These are the activations of a small network on made-up records, seen along a few directions, one row for each record.
After each row come some of the record's fields: K, C, P, V.
Not every record has every field; a missing one is left out.
The largest differences between rows may come from other fields.
Random noise pushes rows far along 2 fixed directions. That doesn't count. These rows show it; they differ only by the noise:
[ 162  144  175  228   95   -3  174  329   31 -103 -189  130  318 -267
  -90 -419  374  -88 -102   43  -22]
[-474   79 -344 -366 -326  180  100  125 -578  125  157  498    3  445
  313   40 -214 -336  607 -414   81]
[-135   86  126  -52   78   55   79  209 -244   79 -138  420  534 -116
  -11 -205   -4 -177  104  -92  -82]
[ 267  222 -208  333 -269   32  335  423  109 -323   22 -217 -509   54
  108 -494  722 -112   83  -71  223]

[ 291   33   26  194   15  -41  105  129  215 -145 -113 -304 -153 -159
 -118 -183  388   73 -134  176   14]  <K:k1 C:c2 P:p2 V:v2>
[-109  -74  144  -63   76   32  -91 -147  -69  143   83  132  193   10
   29  189 -310  -29  -56  -36   10]  <K:k1 C:c1 P:p1 V:v2>
[ 140  -12  161  119   84  -15  -13  -39  143  -22   -7  -75   44  -96
  -44    0  -21   72 -186   89   14]  <K:k1 C:c1 P:p1 V:v2>
[  48  -51 -234  134 -241 -161  179  103  136 -125  178 -467 -711   43
   -4  -79  302  -38  -83  147  135]  <K:k1 P:p2 V:v2>
[ 508  115   24  471  -14  131   24   -5  499 -310   93 -439 -525   38
   98 -118  447  218 -218  -26  256]  <K:k1 C:c2 P:p1 V:v1>
[ 575  171  285  522  206 -196  201  431  478 -323 -369 -346  112 -554
 -322 -653  801  154 -479  347  -81]  <K:k2 C:c2 P:p1 V:v1>
[ 302  181    9  403 -116 -100  251  317  245 -305  -54 -166 -316 -155
  -27 -527  574  -15 -215  101  106]  <K:k2 P:p1 V:v1>
[  15   15  -37  103 -137   96   54  -25   18   -9  209  -60 -261  158
  179   63    1  -78   32 -138  211]  <K:k1 C:c1 P:p1 V:v2>
[ -21 -115  169   55  139 -205    9   17  142   82  -49 -177  101 -272
 -174  -14  -21    4 -325  231 -116]  <K:k1 C:c1 P:p1 V:v1>
[ 123   49  148  359    5   69   47   20  257  -62  203 -120 -172  -47
  132  -34   74   -7 -232  -52  236]  <K:k1 C:c1 P:p1 V:v1>
[ -71   89  203  132  100  -48   57  146  -59   -5  -70  327  365 -218
  -57 -257   -5  -88 -133   10  -39]  <K:k2 P:p1 V:v1>
[ 204   54  118  318    2  -55   72   64  330 -119   31 -207 -192 -107
   41 -149  170   56 -323   64  117]  <K:k1 C:c2 P:p1 V:v1>
[ 505  192  -66  179   58  -25   84  277  270 -348 -376 -278  -66 -165
 -194 -404  665  249    5  177  -77]  <K:k2 C:c2 P:p2 V:v1>
[ 190  -18  -34  180  -23  -44   89   67  207 -111   45 -355 -330  -59
  -35  -67  282   19 -130   93   78]  <K:k1 C:c1 P:p1 V:v2>
[ 123   58 -367  112 -326  -73  165  159  187 -214  148 -505 -841  229
  131 -102  411   10   69  -37  197]  <K:k1 C:c2 P:p1 V:v1>
[ 139  -41   -6  151   -8 -155   99   97  172  -91   -3 -340 -257 -168
 -150 -104  253   43 -193  234    3]  <K:k1 C:c1 P:p2 V:v2>
[ 144  -83  191  148  172 -206    2    8  288   -2  -94 -300   35 -331
 -210  -55  132  103 -404  289 -104]  <K:k1 C:c2 P:p2 V:v1>
[-34 -54  45   2  -2 -56  47  29  -6  63  14 -79   4 -70 -50  13   5 -59
 -63  85  -7]  <K:k1 C:c1 P:p2 V:v2>
[-453 -127  -75 -190 -115  -90   26  -23 -251  243  230  122  -12   80
   85  198 -346 -233   68  -57   38]  <K:k1 P:p1 V:v1>
[  -4 -135  -67 -403  249   85 -334 -353  -64   86 -188  -16  247  115
 -129  475 -327  255  180   19 -231]  <K:k1 C:c2 P:p1 V:v1>
[  98  119  267  200  189    4   94  259   29  -20 -191  221  540 -326
  -90 -355  240  -85 -133    3  -66]  <K:k2 C:c1 P:p1 V:v1>
[-348 -114  -29 -160  -29  -26  -31  -80 -231  221  174  156  113   36
   41  228 -328 -169   86  -61   34]  <K:k1 P:p2 V:v1>
[  96 -124   97  -63  188 -176  -71  -64  121   13 -178 -226  105 -235
 -277   69   -6  157 -208  328 -210]  <K:k1 C:c2 P:p2 V:v2>
[-161  -30  128   73   -1  166  -91 -162   -2  150  250  179   73  107
  221  202 -321  -87  -44 -228  166]  <K:k1 C:c1 P:p2 V:v1>
[-110   47 -494 -498 -233   44  -28   42 -352  -82 -174   60 -254  432
   19   50    3   58  603 -105 -170]  <K:k2 C:c2 P:p1 V:v2>
[ 109  -46  189   79  202  -39 -134 -167  241   18  -37  -74  128 -104
  -35  153 -183  155 -288  101  -24]  <K:k1 C:c2 P:p1 V:v1>
[ 172   29  166  208   79  135  -36  -74  183  -30   90  -44    7  -20
   97   51    3   51 -130  -76  137]  <K:k1 C:c2 P:p1 V:v1>
[  73  126  258  265  119  -12   55  160  121  -58  -55  182  294 -240
  -19 -275  108  -26 -226    7   20]  <K:k2 C:c1 P:p1 V:v1>
[ 284   92 -374 -173 -141   13    6   69   -6 -291 -238 -265 -400  204
 -120 -111  395  242  328   91 -126]  <K:k2 C:c2 P:p2 V:v2>
[-429  -58 -388 -495 -252  -85   -3  -21 -503  106  -33  264  -68  269
   -9   96 -227 -119  472  -38 -173]  <K:k2 P:p2 V:v1>
[ -54   52 -279  155 -361  118   92  -30   69  -95  435 -209 -770  390
  357  101   63  -93  130 -277  380]  <K:k1 C:c1 P:p1 V:v1>
[-414 -140  -16 -346    5  -13  -63 -102 -376  296   15  289  340   57
  -25  254 -429 -161  200  -21 -123]  <K:k1 P:p2 V:v2>
[  41  198  311  310  161  234   54  191  -33  -12  -37  506  585 -154
  144 -299   71 -142  -15 -261  121]  <K:k2 P:p1 V:v1>
[ -14   52  -36 -155   -1  -76   51  186 -115  -11 -254   94  192  -58
 -117 -211  111   -4  112   72 -180]  <K:k2 C:c2 P:p1 V:v1>
[-161   64 -136   30 -174  -62  166  237 -155  -29   75   80 -130   32
   53 -201  176 -187  113  -69   75]  <K:k2 P:p1 V:v1>
[ -69  129   78  145  -48  175   35   91  -97   -6   81  342  164   63
  180 -158    2 -138   88 -254  139]  <K:k2 P:p2 V:v1>
[ 199   18  248  346  112    0   78   47  210  -40   71 -102   41 -221
  -23 -107  141  -10 -281   64  151]  <K:k1 P:p1 V:v2>
[  37  -54  -39  -55   88  109 -234 -357  132   -4  160  -87 -186  202
   96  400 -278  206  -11  -78   55]  <K:k1 C:c2 P:p1 V:v1>

Here are new rows. What are their fields?
[-342   12  -35  -86 -119  291  -94 -166 -196  200  331  370   81  361
  432  345 -492 -195  243 -461  262]  <K:k1 C:c2 P:p1 V:v1>
[ 495  109  569  508  474  133  -97   14  509 -109 -226    2  586 -452
 -119 -161  157  248 -493  122   20]  <K:k1 C:c2 P:p1 V:v1>
[  38   17 -131 -153  -33 -127   35  118  -57  -57 -228  -55  -20  -22
 -151 -174  164   48   89  130 -205]  <K:k2 C:c2 P:p1 V:v1>
[ 147  122  -86   39  -99  -47   91  142   36 -169 -150   32 -104   21
  -13 -280  222   26   19   34  -44]  <K:k2 C:c2 P:p1 V:v1>
[ -87  -79  204   50  154 -117   17   46  -19  121  -35   59  303 -271
 -154  -42  -67  -73 -202  134  -77]  <K:k1 P:p1 V:v2>
[ 270  101  185   88  240  -89   -8  211  140 -126 -394    2  415 -327
 -262 -312  317  151 -144  182 -208]  <K:k2 C:c2 P:p1 V:v1>
[-192  -68 -274   43 -317 -175  180   85   21  -14  290 -318 -665  135
  122    6   93 -158  -30   14  171]  <K:k1 P:p1 V:v1>
[ 221    1   14  199  -47  -20   43  -18  210 -122   92 -300 -344    6
    6  -17  180   75 -154   66  136]  <K:k1 C:c1 P:p1 V:v2>
[-48 -57 -16 -94  40 -95 -53 -20   6  46 -54 -84  46 -45 -92  86 -54  50
 -30  80 -83]  <K:k1 C:c2 P:p1 V:v1>
[-348   87 -127 -101 -152   58  133  214 -377   92   91  416  181  120
  161 -115  -38 -301  305 -245   88]  <K:k2 P:p1 V:v1>
[ 212   97 -313  128 -273  -97  158  181  110 -286    6 -360 -643  102
  -16 -268  541   61   95   58   79]  <K:k2 C:c1 P:p2 V:v1>
[-108   31 -223 -238 -159    1   53   88 -243  -20  -95   74  -88  154
  -11  -93   83  -51  297  -42 -124]  <K:k2 C:c1 P:p2 V:v2>
[-218  -94  -25 -349  106 -165 -103  -62 -301  126 -260  257  420 -135
 -269    9 -200   27  130  177 -364]  <K:k2 P:p2 V:v1>
[  99   39    8  111  -69  116   31  -29   75  -38  128  -59 -171  111
  151   55   20  -12   17  -97  173]  <K:k1 C:c2 P:p1 V:v2>
[  28  -65   73  -36  122   10 -151 -232  126   33   38  -36   14   37
   20  248 -264  136 -133   47  -10]  <K:k1 C:c2 P:p1 V:v1>
[-221  -52  -78 -205  -88  186 -132 -231 -189  137  204  213  -29  315
  219  329 -424  -48  211 -233   88]  <K:k1 C:c2 P:p2 V:v2>
[ 143   97   83  -17  135  -19   77  230  -85  -69 -358  147  428 -195
 -198 -295  260   26   90  111 -202]  <K:k2 C:c2 P:p1 V:v2>
[ 247  260  214  418   84  237  106  248  138 -171  -63  269  298  -94
  153 -365  305  -37  -22 -214  172]  <K:k2 C:c2 P:p1 V:v1>
[ -57  -60  -28   67  -44  -93  120   88  -13   37   46 -149 -126  -72
  -55  -25  102 -106  -43  106   42]  <K:k1 P:p1 V:v2>
